A small network was shown many inputs. Here are its activations along a few directions, one row for each input.
Each table varies a few parts of the input and shows all the possible inputs, shuffled.
A made-up example of a description, with smaller parts first: one of 8 places around a ring, together with either a single point or one of 9 places along a line or (one of 3 separate values, together with one of 4 places along a line).
Shared parts are said once, and a part with two or three values counts as separate values.

Other details of the inputs vary at random and push rows far along two fixed directions, the same in every table; ignore that.

Table:
R1: [ 20  28  23  19 -22  20  -6  -4  -2  -2 -18  -4   3  22  -5 -16]
R2: [  2  19   2 -12 -14  -9  15  17 -11 -12   0 -12   4 -21 -13  15]
R3: [ 33 -42  21 -13  27  -3 -26  -5  -3  30 -44   2  32  27  17  -2]
R4: [-20  35  -6   6 -14 -13  32   8 -16 -34   8   2 -12 -28 -12  14]
R5: [-20  28 -12   3 -17 -11  40   8 -22 -27  15  -2 -21 -27  -7   4]
R6: [-26  32   3   0 -40 -11  12   0   3 -25  28  -5 -20 -31 -17   7]
R7: [-37  -2 -39 -21  50  -9  -4   0  10 -17  53   0 -12 -22  -4  13]
R8: [ 15 -43   6 -18  40  13 -20  -8   5  16 -10  -3  19  27   7   1]
R9: [ 13  74  37  36 -77   4  44   9 -26 -40 -28  -5  -6 -10 -24  -7]
R10: [ 37 -12  40  34 -25  13 -13 -14   9  22 -56  14  22  37  10 -10]
R11: [ 12 -31   1  -4  40 -15 -22  -5   5  20 -21  10  18  20  21  -6]
R12: [-24  -2 -27 -14  37   0 -10  -2   7  -7  31   1 -10  -8   1  10]
R13: [-37   6 -47 -31  38 -29  -3  14   9  -7  36   4 -14 -33   6  12]
R14: [  4  27  12  -1 -20  16  16  10 -10 -19  12 -16   0 -13 -24  14]
R15: [  9  47  33  38 -54  28  51  -6 -30 -36  -8  -9 -15   1 -21  -5]
R16: [-37   8 -45 -26  42  -7  -9   5  15 -10  50  -1 -17 -24  -1  11]
R17: [ -6  21  -6   5 -10  15  11   3  -7  -9  21 -10 -18  -4  -2  -9]
R18: [ 11  61  34  33 -63   3  40  10 -25 -37 -25  -4  -5 -13 -18   0]
R19: [ 18  14  20  19 -18  23  13  -7  -9   1 -14  -5  -4  20   2 -17]
R20: [ 36 -18  41  37 -23  14 -11 -18   3  18 -56  15  22  38   9  -6]
R21: [-36  -1 -51 -32  33 -26   6  14   3   0  41   0 -22 -31  11   2]
R22: [ -1 -40 -11   4  19  -6 -10 -11  13  20   2  12   5  11  13  -6]
R23: [ -6  26 -10  -2 -19  -9  15  12 -11  -6   5  -4 -14 -10   1 -14]
R24: [-10  -1   4  -1 -14  -1  16  -2  -1 -17   6   2   7 -25 -21  21]
R25: [-34 -30 -35 -29  29 -15   3   3  14  -9  35   3  -1 -29 -11  26]
R26: [-30   4 -27 -40  22 -31 -19   9   6   1  37  -8 -17 -24   9   1]
R27: [-39   9 -31 -39  29 -11 -22   3  12  -6  60 -12 -24 -23   0   3]
R28: [-12  40  -1   8 -15  12  13   5  -4 -26  20  -7 -14 -14 -14   4]
R29: [-17 -18 -28 -10  20 -11 -28   2  24  15  18  10  -1  -8  10   7]
R30: [  7 -45  -9   3  18   0 -21 -12  12  33 -12  13   5  22  22  -7]
R31: [ 25 -36   4   7   0   5 -36  -9  17  46 -28  10  11  39  24 -26]
R32: [ -5 -22 -20 -34  35 -17 -16  11   3  10   8  -6   6 -13   2  14]
R33: [ 31 -30   7  -1  15  -1 -28   1   0  42 -35   3  10  36  34 -25]
R34: [ -4  35  -2   8 -24  16  16   3  -9 -14  17 -10 -18  -2 -10 -15]
R35: [ 46 -24  48  12 -11   8   6  -7 -16  10 -66  -1  32  36   4  -5]
R36: [ 31 -49  20  -1  12   7 -35  -8  16  38 -35   4  28  27   7   3]
R37: [ -9 -23 -15 -30  43   3 -16  -1   5   3  23  -4   7  -6  -2  13]
R38: [  0  13   7  -7  -3  13  10   5  -6 -17  14 -13  -2 -12 -22  14]
R39: [  7 -42  -1   7  28  -7 -27 -13  20  22 -14  17  19  19  14   0]
R40: [ 19  -7  21   9 -25   8  -3   2   5  10 -20  -2  18   3 -11  11]
R41: [ -7   9  -1   7  -4 -11  30   3 -17 -16   4   0  -7 -12  -1  -4]
R42: [ 24 -28   8   8   5   2 -45  -9  23  40 -32  14  19  36  19 -16]
R43: [ 18  34  37  47 -78  18  37  -2 -15 -17 -26   1  -6   2 -14  -8]
R44: [  9 -39  -9   0  15  -1 -23  -8  18  37 -12  12   5  21  23 -12]
R45: [ -5  18   7  16  -9  13  30  -6 -14 -23  16  -6 -11  -3 -11  -6]
Description of these inputs: one of 3 separate values, together with either a single point or one of 4 places along a line or (one of 2 separate values, together with one of 5 places along a line).
Question: The inputs of R12 and R20 match in every part but the choice among 3 separate values. If R38 is changed in the same way as R12 into R20, which row does it become?
Answer: R36
Question: Which other rows does R44 become when the choice among 3 separate values takes its other values? List them by row number.
Answer: R19, R21

Table:
R46: [ 49 -10  50  37 -31   0  -1 -10  -7  11 -80  13  31  34  10  -3]
R47: [-10 -24 -41 -59  89  -3 -34   6   4  10  45 -20  -8   0  18  -8]
R48: [-24  47   9 -14 -18  -8  65  17 -34 -67  25 -20  -1 -58 -50  42]
R49: [-45  56 -32   6 -27  -6  56   9 -24 -46  50  -7 -47 -43 -16  -3]
R50: [-47  53 -13  11 -41   1  32   3   4 -54  54  -2 -30 -50 -38  26]
R51: [ 54   1  75  33 -24  53  13 -14 -20  -7 -52  -9  31  43 -23  -2]
R52: [-18 -59 -50 -25  53 -35 -15  -1  15  23  15  10   2  -5  30  21]
R53: [  6 -27   7  24  -4  15   3 -19   9  12  -6  13   2  21   6  -6]
R54: [ 19  -8  -2   6  24   0 -36  -3   2  33 -26   6   4  41  32 -29]
R55: [  7  -5  16   2 -15 -19  -8   1   1   2 -27   7  14  -3  -1   7]
R56: [ 34 -13  39  17 -45  -7  -1   0  -8  18 -54   1  26  15  -5   0]
R57: [-28 -28 -50 -13  47  -6 -31  -3  29   9  38  14  -2 -14   6  -1]
R58: [ 12  31  25  28 -66  25  30  -2   4 -18  -1  -4  -4 -10 -22   1]
R59: [-25  -8 -30 -39  52 -15 -44   9  17  36  25   6 -12   8  27 -16]
R60: [ 18  -7  -6 -14   6   4 -29   6   7  37  -5  -6  -5  21  26 -29]
Question: Describe the family of inputs behind these rows.
Answer: one of 3 separate values, together with either a single point or one of 4 places along a line
Question: The inputs of R55 and R59 match in every part but the choice among 3 separate values. If R56 is changed in the same way as R55 into R59, which row does it become?
Answer: R60
Question: List by row number the other rows that have the choice among 3 separate values in common with R50.
Answer: R51, R53, R57, R58
Question: Which other rows does R52 become when the choice among 3 separate values takes its other values? List them by row number.
Answer: R49, R53
